Each row below holds a small network's activations on one input, seen along a few directions.
In each table, some parts of the input vary, and every possible input appears once, in random order.
Descriptions start from the smaller parts, as in this example, which fits no table here: one of 6 places along a line, together with either a single point or one of 9 places along a line or (one of 3 separate values, together with one of 5 places around a ring).
Shared parts are said once, and a part with two or three values counts as separate values.
In the rows, zero is written as 128.

Other details of the inputs vary at random and push rows far along two fixed directions, the same in every table; ignore that.

A family of inputs:
x1: [135 128 147 132 117 142  96 124 126 118 109 132 123]
x2: [146 154 113 139 127  91 136 188 120 141 150  84 201]
x3: [135 139 139 164 138 125 176 123 135 129 155 140 153]
x4: [127 160 119 144 146 109 125 202  96 152 130  71 186]
x5: [112 115 131 116 103 149 106 111 134 107  99 135 110]
x6: [125 109 132 118 111 131 104  96 141 106 119 134 121]
x7: [148 133 123 159 134 102 140 171 118 123 150  83 203]
x8: [105 129 113  89  72 157  49 167 135  91  97 107 164]
x9: [127 109 128 116 153 133 152 113 128 143 127 126  74]
x10: [121 122 133 122 110 139 102 125 138 108 120 137 127]
x11: [105 131 109 107 110 142 104 119 124 131 102 132 104]
x12: [112 134 126 108 113 143  96 128 130 134 110 147 101]
x13: [144 134 135 156 138 108 174 113 136 122 165 134 154]
x14: [150 126 144 176 178 108 188 135 118 139 158 120 146]
x15: [150 131 152 179 177 109 182 133 109 142 142 114 143]
x16: [106 120 131 108 146 147  98 151 109 145  99 111  89]
x17: [123 140 132 121 130 135 107 144 122 146 124 134 119]
x18: [130 123 146 131 120 145  98 133 126 121 116 138 123]
x19: [130 131 116 110 110 116 119 119 138 128 125 131 136]
x20: [120 113 126 107 108 145 119 102 141 103 122 136 117]
x21: [124 145 107  84  84 134  61 184 127 118 114 103 168]
x22: [144 146 133 159 174  97 184 146 120 158 164 125 141]
x23: [118 122 120 115 137 143 147  82 143 135 126 166  71]
x24: [159 127 140 174 158  96 176 119 125 131 165 121 157]
x25: [124 151 113 158 149 109 186 140 123 152 162 134 150]
x26: [109 133 102 109 116 131 124 138 132 128 125 132 126]
x27: [123 108 130  99 130 140 138  62 147 129 117 175  45]
x28: [108 155 108  88  72 142  34 180 119 119  88 103 163]
x29: [142 156 113 131 128  99 137 192 117 139 154  91 191]
x30: [116 118 143 119 107 151  93 117 135 112 106 146 106]
x31: [123  95 155 128 159 152 120 104 117 127  97 140  64]
x32: [128 128 143 132 160 127 136 109 114 152 113 136  76]
x33: [121 139 118 112 117 128 112 135 136 130 125 141 125]
x34: [108 145  89  70  68 141  61 177 130 110 108 101 173]
x35: [152 134 125 167 170  90 204 141 125 160 167  99 155]
x36: [124 122 116 101  98 140  64 185 115 100 106  83 168]
x37: [137 162 117 134 126 110 123 185 124 142 151 110 189]
x38: [114 128  99 101 106 126 133 131 132 124 131 128 130]
x39: [115 104 141 132 131 149 149  84 138 119 118 163  77]
x40: [118 126 134 105 100 147  44 184 109 110  90 100 151]
x41: [121 137 114 133 106 124 128 165 131 109 139 111 186]
x42: [133 123 148 132 131 135  99 134 114 121 103 119 118]
x43: [146 142 127 139 114 117 121 160 126 114 152 111 188]
x44: [122 137 123 130 133 138 144  86 131 143 123 151  92]
x45: [123 123 144 129 163 131 137 118 116 154 121 142  74]
x46: [114 104 134 109 161 145 128 109 126 144 107 134  50]
x47: [139 121 123 160 136 101 189 105 136 122 166 126 168]
x48: [121 137 131 108 118 145  82 127 121 138  99 132 101]
x49: [157 131 140 166 156 103 179 125 122 129 168 127 149]
x50: [115 107 120 107 105 141 124 107 138 101 122 135 115]
x51: [121 106 126 113 109 136 115  91 143 106 120 131 127]
x52: [114  90 116  99 124 137 148  49 145 130 112 166  48]
x53: [129 116 153 138 127 140 129  79 139 120 113 157  84]
x54: [159 129 140 170 148 101 172 110 134 129 167 132 161]
x55: [117 133 123 127 136 142 146  98 134 143 130 158  88]
x56: [127 116 116 112 124 125 152  77 143 135 129 149 102]
x57: [135 122 125 109 119 126 114 113 137 132 120 136 113]
x58: [152 130 146 170 164 107 172 130 121 135 159 130 144]
x59: [139 142 140 165 136 120 174 111 135 127 149 134 154]
x60: [138 113 148 139 140 138 133  96 136 122 132 157  96]
Description of these inputs: one of 2 separate values, together with one of 5 places along a line, together with one of 6 places along a line.
Q: The inputs of x32 and x42 match in every part but the choice among 2 separate values. If x56 is changed in the same way as x32 into x42, which row does it become?
A: x51
Q: The inputs of x55 and x3 match in every part but the choice among 2 separate values. If x2 is changed in the same way as x55 into x3, which row does it become?
A: x24
Q: A walk changes only the place on the line of 5. It starts at x53 and steps to x30. List the rest of the walk in order.
A: x10, x13, x6
Q: A walk changes only the place on the line of 6. It starts at x11 and steps to x44. List the rest of the walk in order.
A: x28, x48, x32, x4
Q: Change only the choice among 2 separate values in x50. List by row number the other rows that result.
A: x38
